Each row below holds a small network's activations on one input, seen along a few directions.
In each table, some parts of the input vary, and every possible input appears once, in random order.
A made-up example of a description, with smaller parts first: one of 6 places along a line, together with either a single point or one of 11 places along a line or (one of 3 separate values, together with one of 5 places around a ring).
Shared parts are said once, and a part with two or three values counts as separate values.

Other details of the inputs vary at random and push rows far along two fixed directions, the same in every table; ignore that.
To show where, the next rows are all for the same input, with only those details redrawn:
[  6   2  -6   1  -1   5  -4  -7  15   6  11 -18   1   2  -7 -13]
[ -2 -22  -2   2   4  -8   8  10   6  11 -10   0  -4   0  11   3]
[ -9 -11 -17   6  -8  -1   3  22   3  -8  -2   8  -5   1   8   2]

A family of inputs:
x1: [  9  -3   9  -1   3   7 -12 -10  -1  -1  19 -11   7   5  -6 -14]
x2: [ 15  23   9  -8   0   0  -6  -5  10   3   3  -7  -1 -11 -11  -5]
x3: [ -3  -7  14  -6   0  -3  10  -1  -7   4  -9  15   3 -13   4  20]
x4: [  1   3  -5  -1  -4   4  -1 -14  -3  10  14 -18  -7  12 -10 -13]
x5: [-11  -6  13   8   9 -12  -9   0  15   1 -34   6  -6   7  11  11]
x6: [ -5  -3  -1  -8   6 -14  13   1 -10  17  -9  11  -7   1  11   3]
x7: [ -3  16  10  13  10  -2 -28 -21  11  -4  -2  -7   1   7  -7  -2]
x8: [-24  42 -30  28 -23  22 -30  16   5 -46  10  17   1  17 -12   3]
x9: [ 15  21  10  -2   6  -7  -9 -12  -1   0  15  -2   4 -12 -10  -3]
x10: [-18  -7   9   5  10 -14  -5  -8   0   5 -26   6 -10  19   8  16]
x11: [ 13  11   9 -12  -4   8  -2 -13   7 -10  -1 -16   9  -8  -9  -2]
x12: [ 13   7  -7   5   6   2 -12 -13   1  11  14  -5   2  -3  -6 -14]
x13: [ 12  10 -10   0   6   8  -4  -7  15  11   6 -10   0  -2  -6 -13]
x14: [ -1   3   7 -12   1  10   3 -15  -7  -6   9 -18   3  10 -16 -10]
x15: [  2  -6  16 -11  -1  -5   9   3   0  -3 -19  10  -5 -17   7  13]
x16: [  4  16   8 -16  -2   4   3 -24  -2  -4  12  -7  -1  -3 -11   3]
x17: [  5   0  12  -3   4   7  -7 -14  -3  -9  12 -12  10  -2 -12 -13]
x18: [  8  -1  -1   6   0   2 -13 -12   0   8  19 -12   1   0  -6 -13]
x19: [ -4 -15   0  14  -2  -2  10   8  -7  11  -4   2  -3   5  10   4]
x20: [  6   3   7  -9   0   9   1 -10  10  -9   2 -16  11   1 -13 -12]
x21: [  0 -25   7  -5   4  -5  10  12   5   3 -11   2   2   5  11   3]
x22: [-14  11 -40  22 -21  14   2  36 -13 -25   4  34  -4   4   6   2]
x23: [  5  28 -14   5  -5   4 -16   0  -2  -9  22   5   4  -9  -7 -15]
x24: [-30   7 -31  13 -29  24  -2  47 -21 -52   7  33   5   3  -3   9]
x25: [ -2 -22  -2   2   4  -8   8  10   6  11 -10   0  -4   0  11   3]
x26: [-12   2 -11   1 -16  11   1  22 -17 -25  -3  18   9  -6   3  19]
x27: [ 10  21   0  -5   3   3  -5  -4  13  11   4  -8  -1  -9  -4 -14]
x28: [  2  -8  16  -4   7 -10   6  -4  -9  -4  -6  13  -1 -19   9  16]
x29: [  3   0  11  -1   3 -14   9   4  -6  12  -9  16   4  -8   4  14]
x30: [  9  21  -1   2   0   2  -1 -12   4  15  10  -2   7  -2  -4 -11]
x31: [  3 -13  13  -4   7  -7   4   0 -14  -7 -10   5   5 -13  11  14]
x32: [ -2 -13  -7  -1   8  -8  12   0 -10  19 -11   7 -11   6   7   1]
x33: [  3   7   4   5  -5  18  -4  -2   0  -1  19 -12   7  11  -9 -10]
x34: [ -4 -13   8 -14   3  -5  14  -3 -16  -3 -12   1   0   0   8  17]
x35: [  2   1   4  -8  -1   9   0 -11  -4   2  14 -18  -1  17 -10 -13]
x36: [  7  22   4 -12   0  -5   0 -16  -2   4  12  -5  -1   1 -12  -2]
Describe the family of inputs behind these rows. -> one of 4 separate values, together with either a single point or one of 8 places around a ring
Changing only the choice among 4 separate values turns x11 into x31. The same change can be made to x15. Which row results? -> x28
Start at x4 and move only the place on the ring of 8, one step at a time. The first step leads to x35. Which rows follow, in order? -> x14, x34, x16, x36, x6, x32
List by row number the other rows that have the choice among 4 separate values in common with x26. -> x3, x8, x19, x22, x24, x29, x30, x33
Which other rows does x7 become when the choice among 4 separate values takes its other values? List them by row number. -> x5, x8, x10
